Each row below holds a small network's activations on one input, seen along a few directions.
In each table, some parts of the input vary, and every possible input appears once, in random order.
Descriptions start from the smaller parts, as in this example, which fits no table here: one of 8 places around a ring, together with either a single point or one of 11 places along a line or (one of 3 separate values, together with one of 6 places along a line).
Shared parts are said once, and a part with two or three values counts as separate values.

Table:
row 1: -90; 12; -31; -32; 14; 11; 6; 9; 31; -35; 42; 48
row 2: 5; -1; -16; 40; 9; -60; -28; 5; 38; 44; -32; 38
row 3: 2; -11; 3; 33; -29; 5; 63; -2; -3; -5; -32; -28
row 4: -46; 34; -10; -23; -11; 58; 58; -8; 50; -61; 14; 1
row 5: -46; -6; 16; -24; -1; 73; -43; -4; 28; -46; 67; 1
row 6: 83; 38; 11; -18; 3; -48; 15; -10; -16; -31; -66; -13
row 7: -34; -39; -27; 10; -13; -39; 14; 3; -5; 35; -2; 15
row 8: 14; -50; 18; 20; -27; 32; -32; 16; -18; 21; 27; -19
row 9: -22; 13; -19; -4; 9; 46; 84; -20; -33; -10; 2; -32
row 10: 53; -7; 39; 51; -11; 2; -66; 10; 22; 29; 6; 12
row 11: 94; 14; 36; -32; 0; -36; -75; 8; -24; 6; 4; -19
row 12: 36; 30; -18; -35; 11; -93; -42; 2; -23; 12; -43; 19
row 13: 46; 10; 16; 60; 6; -18; 28; 2; 43; -3; -60; 0
row 14: -22; -25; 5; -17; 14; 69; -17; -5; -50; 15; 50; -35
row 15: -72; -11; -26; -30; 27; -1; 33; -8; -42; 31; 22; 11
The inputs of row 11 and row 12 match in every part but one. If row 5 is changed in the same way as row 11 into row 12, which row does it become?
Answer: row 1
What do these inputs look like to the network?
Answer: one of 3 separate values, together with one of 5 places along a line
Which other rows does row 4 become when the place on the line of 5 takes its other values? List them by row number.
Answer: row 3, row 6, row 9, row 13
Which other rows does row 14 become when the choice among 3 separate values takes its other values? List them by row number.
Answer: row 9, row 15

Table:
row 16: 61; -9; 28; 2; -1; 13; -51; 11; -13; -10; 9; -20
row 17: 48; -6; 25; -12; -11; 4; -49; 1; -37; 12; 9; -32
row 18: 18; -14; 9; -26; -1; -27; -70; 7; -15; 34; 27; 14
row 19: -9; -21; 17; 4; -3; 60; -8; 10; -8; -10; 35; -22
row 20: -26; 12; -33; 0; -1; -48; 40; 0; 15; -3; -29; 10
row 21: -28; 2; -6; -12; 15; 56; 52; -10; 6; -26; 10; -16
row 22: -54; 9; -18; -8; 10; 41; 25; -11; 28; -27; 11; 14
row 23: 29; 5; -4; 19; 21; -64; -21; 2; 5; 25; -38; 13
row 24: 60; 2; 8; 16; 5; -33; 3; -11; -29; 19; -54; -17
row 25: 17; -6; 14; -6; 2; -26; -73; 8; -8; 17; 26; 1
row 26: 71; 16; 9; 28; -5; -27; 6; 0; -2; 13; -38; -12
row 27: 60; 15; 17; 28; -7; -35; -1; -3; 19; 12; -35; 3
row 28: -34; -15; 7; 8; -7; 46; -34; 8; 12; -11; 36; 8
row 29: 44; 24; 4; 27; -3; -41; -20; 4; 23; 16; -40; 14
row 30: 29; 5; -8; -3; 8; -67; -16; 4; -2; 49; -30; 22
row 31: -22; -17; 14; -9; -12; 51; -4; 1; -34; 11; 36; -32
row 32: -46; -30; -9; -14; 2; 20; -27; 9; -20; 17; 51; 20
row 33: 49; -12; 37; 3; -3; 5; -58; 6; 7; -11; 13; -3
row 34: -42; 12; -5; -18; 8; 45; 55; -12; -28; -12; 12; -23
row 35: 17; 4; -11; 6; -4; -10; 64; -10; 10; -24; -45; -9
row 36: -67; 3; -37; -29; 10; 15; 31; -6; -7; 2; 33; 22
row 37: -10; 16; -18; 12; -4; -24; 38; 2; 30; -26; -45; 19
row 38: 34; -4; 24; 1; -1; -1; -76; 10; 10; -7; 9; 9
row 39: 4; 2; -12; -2; -2; -19; 64; -16; -22; -14; -51; -15
row 40: 3; 18; 0; 14; -14; -20; 59; -1; 24; -23; -33; 6
row 41: -22; -15; 21; 6; -17; 51; -14; 6; 12; -5; 46; -9
row 42: -67; -1; -32; -13; 22; 18; 26; -13; 6; -16; 23; 12
row 43: -26; 8; -37; -15; -4; -50; 43; 7; 2; 10; -27; 24
row 44: -49; -17; -6; 1; -5; 21; -30; 4; -7; 10; 56; 2
row 45: -42; 12; 1; -7; 2; 45; 46; -10; 23; -24; 22; -2
The inputs of row 30 and row 18 match in every part but one. If row 23 is changed in the same way as row 30 into row 18, which row does it become?
Answer: row 25
What do these inputs look like to the network?
Answer: one of 5 places around a ring, together with one of 6 places along a line
Which other rows does row 40 become when the place on the ring of 5 takes its other values? List them by row number.
Answer: row 27, row 33, row 41, row 45
Which other rows does row 19 become when the place on the line of 6 takes its other values? List them by row number.
Answer: row 28, row 31, row 32, row 41, row 44

Table:
row 46: -21; -7; 3; 17; -11; 24; 46; 3; 22; -21; -3; 1
row 47: 18; -10; -12; -4; -9; -30; 9; 3; -28; 29; -17; -12
row 48: 70; 23; 14; 16; -5; -33; -12; -1; 17; 12; -35; 4
row 49: 66; 22; 12; 22; -2; -40; 1; -4; 11; -3; -49; 15
row 50: -21; 1; 16; 17; -9; 45; 10; 3; 17; -2; 15; -6
row 51: -31; 13; -19; -15; 7; 15; 68; -16; -3; -38; -13; -21
row 52: -30; -18; -6; -17; 14; 3; -64; 2; 4; 15; 45; 33
row 53: -23; 12; -2; -18; 6; 28; 58; -10; -13; -23; 6; -6
row 54: -47; 13; -39; -4; 25; -36; 25; 1; 23; 0; -18; 37
row 55: -19; 1; 9; -25; -1; 52; 4; -9; -17; -13; 34; -18
row 56: -37; 5; -25; -13; 11; -22; -2; 5; 19; 20; 14; 37
row 57: -37; -9; -10; -14; 9; -11; -41; -6; 11; 15; 34; 33
row 58: 17; -18; 9; -1; 1; -16; -26; -4; -36; 32; 9; -13
row 59: -43; 0; -29; -9; 9; -35; 11; 10; 15; -4; -1; 41
row 60: 61; 19; 24; 19; -10; -33; -36; 6; 11; 0; -28; -6
row 61: -27; -2; -10; 19; -1; 17; 60; -5; 31; -25; -21; -8
row 62: -17; -18; 14; 10; -17; 47; -9; 1; 16; -13; 25; -11
row 63: -12; -26; 14; 11; -11; 60; -33; 9; 7; -16; 36; -12
row 64: 15; -5; -6; 0; 2; -32; 26; -2; -33; 26; -29; 4
row 65: -20; 15; -10; -18; -1; 36; 40; -10; -10; -15; 19; -16
row 66: -12; -9; 13; -29; 5; 67; -19; 2; -24; -12; 44; -18
row 67: 12; -3; 4; 5; -1; -21; -12; 0; -37; 32; -5; -12
row 68: -44; -1; -14; -14; 5; -20; -26; 10; 14; 10; 18; 29
row 69: -28; 10; 3; -20; -8; 39; 16; -1; -16; -23; 21; -24
row 70: 7; -3; -25; 3; 4; -42; 35; -7; -22; 11; -53; -11
row 71: 74; 0; 36; 17; 7; -12; -71; 10; 5; 4; 5; -6
row 72: 58; 23; -3; 20; -2; -48; 12; -5; 21; -13; -74; 3
row 73: -18; -4; -5; 18; -18; 31; 28; 3; 25; -13; 10; -9
row 74: 67; 4; 30; 12; -8; -28; -50; 3; 12; 1; -13; -8
row 75: 22; -27; 11; 0; 9; -4; -49; 7; -42; 28; 22; -17
The inputs of row 64 and row 67 match in every part but one. If row 49 is changed in the same way as row 64 into row 67, which row does it become?
Answer: row 60
What do these inputs look like to the network?
Answer: one of 5 places along a line, together with one of 6 places along a line
Start at row 66 and move only the place on the line of 5, one step at a time. The first step leads to row 63. Which rows follow, in order?
Answer: row 52, row 75, row 71
Which other rows does row 56 become when the place on the line of 6 takes its other values? List them by row number.
Answer: row 52, row 54, row 57, row 59, row 68
